A small network was shown many inputs. Here are its activations along a few directions, one row for each input.
In each table, some parts of the input vary, and every possible input appears once, in random order.
A made-up example of a description, with smaller parts first: one of 2 separate values, together with either a single point or one of 9 places around a ring or (one of 4 places along a line, together with one of 5 places around a ring).
Shared parts are said once, and a part with two or three values counts as separate values.

Other details of the inputs shift rows strongly along two fixed directions, in all tables alike. That doesn't count.

Rows:
row 1: [-42 -27 -11 -10  21  15  -9  11  10  -7 -15]
row 2: [-15 -30 -21   7  -6  14 -18  -3  23 -25  -3]
row 3: [ 34  33  -2  33 -25 -11   1  -2 -15   1  12]
row 4: [-16  11  19 -27  22   8  11  -1 -28  37 -15]
row 5: [ 40  23  21  24 -35  -8  20 -17  14  23  31]
row 6: [-32 -28 -21  21  -1   3  -5  -3  18 -21  -5]
row 7: [  3  14   9 -44  28   1   3   3 -21  21  -9]
row 8: [  4   3 -11 -12  13  -6  -4  -1  -2  -3   0]
row 9: [ -5 -18  -2  -3  -7   9  -8 -13   4  -8  -4]
row 10: [ -9  10  34 -22  19  -3  25  13   0  48  -1]
row 11: [ 43  33  28  32 -31 -16  18   5   4   5  27]
row 12: [ 33  28  -2  33 -25 -14   7  -3 -17  -1   7]
row 13: [-12 -20 -12  15  -4   3 -19  20  11 -39  -4]
row 14: [-13  15   5 -21  28   5  10   3 -19  40 -18]
row 15: [-28 -33  -5 -31  24   2 -13   8   6 -29 -12]
row 16: [ -2 -13 -16   2   0   5  -9  -7  11  -3  -7]
row 17: [ -6 -22   4   6  -7 -11   2   8  40 -33  21]
row 18: [-27 -17 -13  23 -16  12 -10  -8  16 -22  10]
row 19: [ 32  34   7  27 -31  -5   1  -4 -18  -1  16]
row 20: [  3  -8  -9   8 -18  11 -10 -15  10  -9   6]
row 21: [  4   3   2 -31  25   0   9  -2 -16  36 -27]
row 22: [  4   9   0 -36  32 -10  10   3 -20  22 -18]
row 23: [  4  -2   4  18 -18  -3  -8   6  -6 -27   3]
row 24: [  4   3  -8 -14  11   0  -5   0  -4  -4   4]
Each input here is: one of 4 places along a line, together with either a single point or one of 5 places along a line.
Changing only the place on the line of 4 turns row 4 into row 15. The same change can be made to row 1. Which row results?
> row 24
Change only the place on the line of 5 in row 20. List by row number the other rows that result.
> row 2, row 9, row 16, row 21
Change only the place on the line of 4 in row 10. List by row number the other rows that result.
> row 5, row 11, row 17

Rows:
row 25: [  4   7  -2   8  -2  -6  -5   2 -15 -13  -2]
row 26: [ 32  13   7  27 -31 -13   0   2   5 -26  20]
row 27: [-30 -31 -21 -27  28   7 -10  -2   9 -16 -19]
row 28: [-18  -2  25 -26  29   2  14  25  -1  26 -14]
row 29: [ -9 -12   5   7  -3   2  12  -8  22   4  10]
row 30: [ 7 22 23  9 -7 -3 18 11 -4 20  8]
row 31: [  1   6  -2  12  -4   3  -3   4 -19   4 -12]
row 32: [ -2   5 -12   0   1   9   0 -18  -7  17  -9]
row 33: [-25 -30  -2  12   0  -1  -1   9  33 -11   6]
row 34: [-8  5 23  2  0 -4 12 21  0  7  1]
row 35: [ 16   4   7  -2  -4 -10  -1  14   3 -12   3]
row 36: [-37 -29 -12 -10  21  10 -13  19  -1 -14 -30]
row 37: [ 42  22  10 -10  -6 -10  14 -15  -8  28  15]
row 38: [ -2   9 -13   5   2   4   0 -10  -8  17 -12]
row 39: [ 21  19 -11  33 -25  -2  -5 -16  -6 -19  20]
row 40: [-22 -21 -19  17  -3  11 -16   4   8 -24  -9]
row 41: [-18  -8  -5 -38  25  12  -9  -5 -12   5 -12]
row 42: [  1   5  -8  -2   4  -2  -6   5 -16  -9  -3]
row 43: [ 24  20  24 -44  16  -3  12  -5 -18  38  -2]
row 44: [ 27  24  16 -38  25 -12  17   9 -14  41 -10]
row 45: [  6   7  11  28 -33   2   5 -23  16   4  33]
row 46: [-15 -23 -27   5   4  -1 -16  -1  13 -26  -1]
row 47: [-24 -28 -21   6  -9  17 -17 -15  11 -18  -3]
row 48: [ 32  15   3  26 -27 -12   0  -5  11 -20  24]
What do these inputs look like to the network?
> one of 4 places along a line, together with one of 6 places along a line
Changing only the place on the line of 4 turns row 27 into row 37. The same change can be made to row 42. Which row results?
> row 35
Change only the place on the line of 6 in row 32. List by row number the other rows that result.
> row 31, row 36, row 38, row 40, row 47
Start at row 34 and move only the place on the line of 6, one step at a time. The first step leads to row 30. Which rows follow, in order?
> row 28, row 33, row 29, row 45

Rows:
row 49: [-11  -6   6 -26  25  -4  -2  13   6   1 -10]
row 50: [-10  -9   4 -26  25  -1  -2  19  -1   1  -5]
row 51: [ 12  -1 -24  43 -30   0  -6 -19  12 -10  13]
row 52: [-15 -18  -7   2   6  -1  -7  17  13 -20   3]
row 53: [  1   6 -18  39 -30  10 -13 -14   3 -19  13]
row 54: [ 30  30  18 -12  -1  -2  17  -7 -14  30   2]
row 55: [-19 -16  14 -23  20   2   2   8  -2   6  -6]
row 56: [-19 -11  10 -26  19  -1   5   8   5   5 -10]
row 57: [-16 -16  -5   1   7  -4  -6  12  20 -20  -1]
row 58: [-20 -21 -14   3   5  -5  -9   6   2 -29 -11]
row 59: [-18 -13 -13 -19  24   1   0   2  -2  14 -17]
row 60: [ 23  22  25 -11  -5   0  13  -7 -22  35   5]
row 61: [ 19  32   6 -12  -2  12   1 -15 -30  29  -1]
row 62: [  7  -3   2  41 -33   0  -1  -8  11 -13  19]
row 63: [ 30  26  10 -12  -1  -5   7  -9 -32  21  -7]
row 64: [-24 -22  -2   1   1   0  -1   7  19 -17  -2]
row 65: [-13  -9   7 -26  25   0   6   9   6   1 -10]
row 66: [ 14   7  -5  36 -27  -5  -4  -3  17 -16  16]
row 67: [-12 -10  -1 -25  23  -4  -3   6 -14  -6 -18]
row 68: [ 45  50  26  -4 -18  -7  23 -17 -27  49  12]
row 69: [-19 -19  -4   1   7   0   1   7  20 -20  -2]
row 70: [ 31  31  17 -14   1  -6   9  -2 -14  30   2]
row 71: [-22  -4  -6 -25  22  13  -9   1 -11   2 -12]
row 72: [  7   2  -2  38 -34  -3   1  -8  16 -13  16]
row 73: [ 10   0 -14  40 -29  -6  -7  -8   1 -27   5]
row 74: [-29 -15 -17   2   4  12 -15   1   3 -20  -5]
row 75: [ 13   5  -4  38 -28  -2   3  -7  17 -16  16]
row 76: [ -4 -12   5 -28  19   3  -5  20   0   2 -11]
row 77: [ 30  25   1 -11   1   1   9 -19 -22  39  -2]
row 78: [ 16   5  -7  39 -29  -3  -4   2  10 -17  21]
row 79: [-11 -10 -10 -26  26   1   0  -3  -4  15 -14]
row 80: [-25 -27   2   4   2   2  -4   7  13 -16   2]
Changing only one part turns row 60 into row 62. The same change can be made to row 70. Which row results?
> row 66
What do these inputs look like to the network?
> one of 4 places along a line, together with either one of 3 separate values or one of 5 places along a line
Change only the place on the line of 5 in row 57. List by row number the other rows that result.
> row 52, row 64, row 69, row 80
